Each row below holds a small network's activations on one input, seen along a few directions.
In each table, some parts of the input vary, and every possible input appears once, in random order.
Descriptions start from the smaller parts, as in this example, which fits no table here: ring(8) and (point or ring(11) or (values(2) and line(6))).
Shared parts are said once, and a part with two or three values counts as separate values.

Other details of the inputs vary at random and push rows far along two fixed directions, the same in every table; ignore that.

Rows:
row 1: [  6   6  -2 -41   5  26 -25  -9 -13 -17 -10   6 -21   1   7]
row 2: [-34 -17 -47  55 -28   0 -18   7 -11  13 -11  16  -3  -1   2]
row 3: [  3 -30  10  39 -32 -46  21 -12  27   8  -1 -13 -25 -13  10]
row 4: [ 15   4  44 -29  12 -26 -20  -2  -8   2  -4 -37  16  -8  16]
row 5: [ 18 -10  45 -31  12   1  14  12   4  -2 -12 -39   3 -13 -10]
row 6: [  6 -10  10  60 -13 -38  21  -7  18  33   2 -11  -1  -9  -8]
row 7: [ -3   9  -9 -32  12  19   7   6   4 -21  14  19  -6  20   6]
row 8: [ -5 -33   0  62 -16 -39   3   7   6  30  -9 -33   6 -19  -2]
row 9: [ -1  13 -39 -27  17  55 -24   4 -13 -22  -4  26 -15   4  -4]
row 10: [  9  -1  40 -25  16 -19  -1  16  -7   9  -5 -40  30  -1   4]
row 11: [-12 -36 -15  41 -36   3  10  -1   6   9 -14  -5 -18 -14 -18]
row 12: [ 10   4  17 -32  19  22   3   6  -6 -14  -9 -12   5 -22 -11]
row 13: [  0  31  -2 -22  13  16  -8  -7  -5  -1  11  28  18  20  -5]
row 14: [-20  -4 -30  48 -25  -3  -1  -7   9  20  -4  32 -12  27  -2]
row 15: [-10  20 -37 -26  13  37   1   0  -7 -31  18  42  -7  10   8]
row 16: [ 35  15  72 -21  15 -44  12 -15  11  15   1 -39  17  -9   8]
row 17: [-34 -21 -47  50 -34  -1 -19   3 -11  13  -8  15  -1  11  -4]
row 18: [ 19  28  44 -17  23 -18  18  -4   3  11   7 -16  27 -12  -4]
row 19: [  0  14 -12 -32   9  19   9   2  -1 -26  19  23   2  12  -1]
row 20: [ -1  19 -42 -21  17  34  -3   3  -6 -28  19  38 -12  16   8]
Each input here is: values(4) and (point or line(4)).
The inputs of row 15 and row 2 match in every part but the values(4) part. If row 19 is changed in the same way as row 15 into row 2, which row does it become? -> row 17
Start at row 9 and move only the line(4) part, one step at a time. The first step leads to row 12. Which rows follow, in order? -> row 11, row 5

Rows:
row 21: [ 34  41  71 -59  46 -22  18   3  -2   5  21 -33  47  -3   1]
row 22: [ 10  29  24 -39  26  -5 -26  -3 -20   4   0 -13  30   8  14]
row 23: [ -7  -3 -32  -3   0  36  13   6   2 -20   7  28 -15   0 -10]
row 24: [  7   0  15 -43  16  22 -17   6 -13 -14 -16 -18   1 -10   0]
row 25: [-18  -6 -52   0  -6  45 -20   6 -11 -20  -7  31 -21  10  -3]
row 26: [-19 -13 -47  -1  -8  42 -26   6 -13 -17 -13  21 -20   5   1]
row 27: [-21  18 -48  15  -4  14 -27  -6 -15   2   2  43   3  28  10]
row 28: [ 22 -17  80  41  -9 -84  40   2  27  45   2 -66  27 -25  -8]
row 29: [ 11  35  19 -24  26  -3  13  -2  -1   0  23   8  26   8   3]
row 30: [-21 -10 -55   4 -11  41 -11   4  -8 -22  -3  39 -22   8  -6]
row 31: [-14 -57 -11  90 -49 -27  35   5  29  22 -10 -15 -30 -26 -21]
row 32: [-17 -34  -6  90 -46 -55   2  -8  13  45 -15 -14  -4  -4   1]
row 33: [ 33  18  43 -72  20  -4   5 -19  13 -30   8  -9 -22   2  18]
What is each input in this table made of? -> point or (values(2) and line(6))
Which other rows does row 24 become when the line(6) part takes its other values? List them by row number. -> row 23, row 25, row 26, row 30, row 31
Which other rows does row 29 become when the values(2) part takes its other values? List them by row number. -> row 23

Rows:
row 34: [  1  -7 -26  34  -6  15  13  -9   7   2  -4  16 -34 -20 -10]
row 35: [ 32   1  44  -9  19 -19  29  -5  13   0   8 -33  -3 -38 -12]
row 36: [-18  19 -53 -25  -1  58  -3  -1  -4 -28  14  62 -14  29  -6]
row 37: [ 36   9  59 -13   6 -19  16 -17  16  18 -15 -28  -6 -15  -7]
row 38: [-20  25 -27  57   1  -7 -14  11 -21  52  -3  18  52  14 -16]
row 39: [ 17  -3  45 -15   8 -38  41  13  21  -4  24 -27  17   2   5]
row 40: [ 25 -10  57 -15   3 -20  -7  -5   0  17 -21 -45  11 -16  -8]
row 41: [  9   4  21 -31  25  -4  -3  11 -13 -13   0 -32  17 -25   7]
row 42: [ 17  41  23 -63  27  -2 -15 -16  -5 -11  12   8   8  22  20]
row 43: [-19  18 -45 -26  -4  50 -54 -10 -29 -13 -13  41 -11  30  10]
row 44: [  8  25  20 -62  26  -3 -35   4 -22  -9   5 -10  20  25  25]
row 45: [  7 -17  43 -21   5 -27  24  19   6   1   3 -49  27  -9  -3]
row 46: [-13   5 -14  25 -19 -29 -11 -16   8   6   6  22 -17  26  21]
row 47: [-11   2  -8  25 -23 -16  -7 -22   8   8  -6  27 -20  13  11]
row 48: [ 24  -7  57 -13   7 -12  -4  -3   3  21 -27 -47   6 -19  -9]
row 49: [ -3 -25  -6  68 -47 -25   6 -26  21  27 -18  11 -34  -1  -9]
row 50: [-26 -25 -21  20 -21   6   3  15  -1  -4  -8   7  -1   5  -4]
row 51: [-11 -36 -11  63 -41 -11  36   0  28  14  -2  11 -28  -7 -26]
row 52: [ 22 -16  40  -9  18 -11   7   8   0   2  -8 -51  11 -42 -13]
row 53: [-14   8 -36  17 -26  15 -20 -25   1   4  -6  47 -29  21   5]
row 54: [ 21  35   3 -52  41   1  -2   2  -6 -33  29   4  13   7  25]
row 55: [ 15  60  34   6  39 -14  15  -2 -11  37  23   1  67   9 -13]
row 56: [ 17  -3  51 -16   6 -25  46   6  20  -2  13 -26  13 -10  -6]
row 57: [ -7 -31 -23  74 -36 -24  22 -10  19  15   2   3 -32 -27  -7]
row 58: [ -7 -31 -28  74 -32 -39  20  -9  21   9   8   3 -23 -12   8]
row 59: [ 17  -6  50 -19   3 -41  -7  -2  -3  16  -7 -48  17  -1  11]
row 60: [  8  38  -4 -83  39  38   2   5  -6 -37  28  29  18  31   9]
row 61: [-15 -20 -33  31 -15  10 -14   4  -7  -1  -7  -3 -12 -20  -2]
row 62: [ 15  43   6 -82  42  65   7   6  -5 -31  12  25   2  15 -12]
row 63: [-12 -46 -21  75 -27  -2   1   5   9  20 -24 -15 -25 -34 -13]
row 64: [-10 -31 -24  74 -31 -32  22  -8  18  11   2   8 -26 -20   3]
row 65: [ 10 -17  50 -18   8  -5  23  16   7   1  -8 -46  17 -23 -24]
row 66: [-26 -22 -26  19 -20  -8   1  22  -1  -4   4   3   2  17   6]
row 67: [-22   6 -52 -26   5  75 -22  14 -17 -23 -14  42  -9  20 -12]
row 68: [  5  -2  31 -38  11  12  11  16  -2 -10  -1 -30  20 -11 -12]
row 69: [-24  -7 -38  15 -22  14 -40  -7 -17   3 -17  32 -13  24  15]
row 70: [-24  13 -69 -19  15  32 -43  10 -28 -32  10  35   0  23  24]
row 71: [-23  10 -69 -21  14  41 -42   5 -26 -29   5  36  -1  17  19]
What is each input in this table made of? -> values(2) and (point or (values(3) and line(6)))
The inputs of row 69 and row 47 match in every part but the values(2) part. If row 48 is changed in the same way as row 69 into row 47, which row does it become? -> row 37
Which other rows does row 50 become when the values(2) part takes its other values? List them by row number. -> row 56
Which other rows does row 35 become when the values(2) part takes its other values? List them by row number. -> row 52
